Each row below holds a small network's activations on one input, seen along a few directions.
In each table, some parts of the input vary, and every possible input appears once, in random order.
Descriptions start from the smaller parts, as in this example, which fits no table here: one of 6 places along a line, together with either a single point or one of 11 places along a line or (one of 3 separate values, together with one of 5 places around a ring).
Shared parts are said once, and a part with two or three values counts as separate values.
In the rows, zero is written as 128.

Other details of the inputs shift rows strongly along two fixed directions, in all tables alike. That doesn't count.

Rows:
r1: [151 135 113  92 139 126 119 110 168 113 129 139  97 124]
r2: [ 96  95 129 147  98 187 159 179  39 159 125 101  54  29]
r3: [128 136 134 157  99  96 123 146 131 140 126 129 146 121]
r4: [116 130 133 157 128 137 111 135 114 122 158 124 147 159]
r5: [127 129 148 148 115 142 112 146 121 130 143 130 154 156]
r6: [117 146 130 162 114 111 123 139 128 159 105 147 137 121]
r7: [136 153 146 158 128 142 108 124 137 137 154 145 125 133]
r8: [119 147 159 159 127 144 134 134 144 139 111 109 160 129]
r9: [149 148 132  98 156 115 149 109 145 106 116 132 113 115]
r10: [138 143 129 156 107 134  97 149 149 151 130 139 134 125]
r11: [121 159 141 169 118 110 121 130 146 135 129 146 120 114]
r12: [103 122 139 156 130 142 110 130 132 127 161 107 152 159]
r13: [123 116  91  94 139  83 145 107 125 117 117 126 118 133]
r14: [135 122  97  98 136  84 143 117 141 106 125 115 121 124]
r15: [133 156 152 160 126 139 138 140 127 135 109 126 155 132]
r16: [154 125 126  85 136 102 153 128 132 110 116 119 142 121]
r17: [145 125 131  88 137 119 160 125 129 102 108 114 145 134]
r18: [118 118 120  94 152 118 155 107 140  96 126  93 144 136]
r19: [157 130 127  86 150 155 134 128 147 116 112 121 129 143]
r20: [105 123 108 161 109 110  94 125 113 145 152 140 132 148]
r21: [137 130 142 145 114 125 105 146 123 136 150 133 151 139]
r22: [119 142 131 161 124 102 132 133 113 126 150 126 153 130]
r23: [116 126 133 169 123 151 109 108 121 146 139 173 124 139]
r24: [110 135 139 174 130 126 135 113 116 142 120 168 127 129]
r25: [132 106 134  77 143 142 130 127 152 109 128 103 140 149]
r26: [115 113 133 163 111 111 137 129  99 147 117 151 153 138]
r27: [123 137 124 156 107 135  97 138 132 162 123 152 133 133]
r28: [160 141 127  93 149 117 149 127 144 116 101 122 135 113]
r29: [ 90 108 155 138 105 225 137 168  74 145 172  64  32  44]
r30: [129 105 110  77 109 167 164 180  83 128 117  68  29   8]
r31: [135 128 106  87 140 127 119  99 152 122 122 152  95 130]
r32: [124 135 154 153 128 164 112 140 151 147 131 114 150 147]
r33: [131 127 115  96 150 114 158 114 124  92 125 111 139 139]
r34: [131 127 130 152  97 115  93 148 135 141 143 134 140 135]
r35: [120 128 114 162 110 109  93 137 131 133 160 129 134 140]
r36: [146 146 142 150 124 143 107 145 135 147 137 136 145 130]
r37: [146 116 107  87 152 114 124 119 133 103 147 118 128 140]
r38: [149 137 132  91 156 153 135 106 149 106 129 129 108 145]
r39: [131  88  92  93 148 120 126  99 114 111 129 138 122 150]
r40: [131 117 137  86 139 124 156 120 145 105 109  97 150 132]
r41: [141 148 138 100 158 132 155 106 141  99 108 125 115 128]
r42: [103 114 117 171 123 105 136 118  96 139 133 147 147 143]
r43: [116 121 124 151  97 115  94 137 118 152 135 147 138 143]
r44: [106 152 135 167 119 110 124 121 130 148 122 159 117 122]
r45: [146 103 106  88 146 145 128 112 133 127 100 153 125 135]
r46: [136 114 107  86 128  89 145 119 131 125 100 130 126 128]
r47: [108 153 165 167 135 142 132 115 145 129 127 117 137 130]
r48: [140  87 107  84 137 126 126 111 119 118 113 146 129 146]
Each input here is: one of 2 separate values, together with one of 4 places along a line, together with one of 6 places along a line.
Question: Changing only the place on the line of 6 turns r35 into r39. The same change can be made to r10. Which row results?
Answer: r45
Question: Changing only the place on the line of 6 turns r7 into r23. The same change can be made to r21. Which row results?
Answer: r48
Question: A walk changes only the place on the line of 6. It starts at r26 and steps to r46. List the rest of the walk in order.
Answer: r3, r16, r17, r40
Question: Which other rows does r35 become when the choice among 2 separate values takes its other values? List them by row number.
Answer: r14
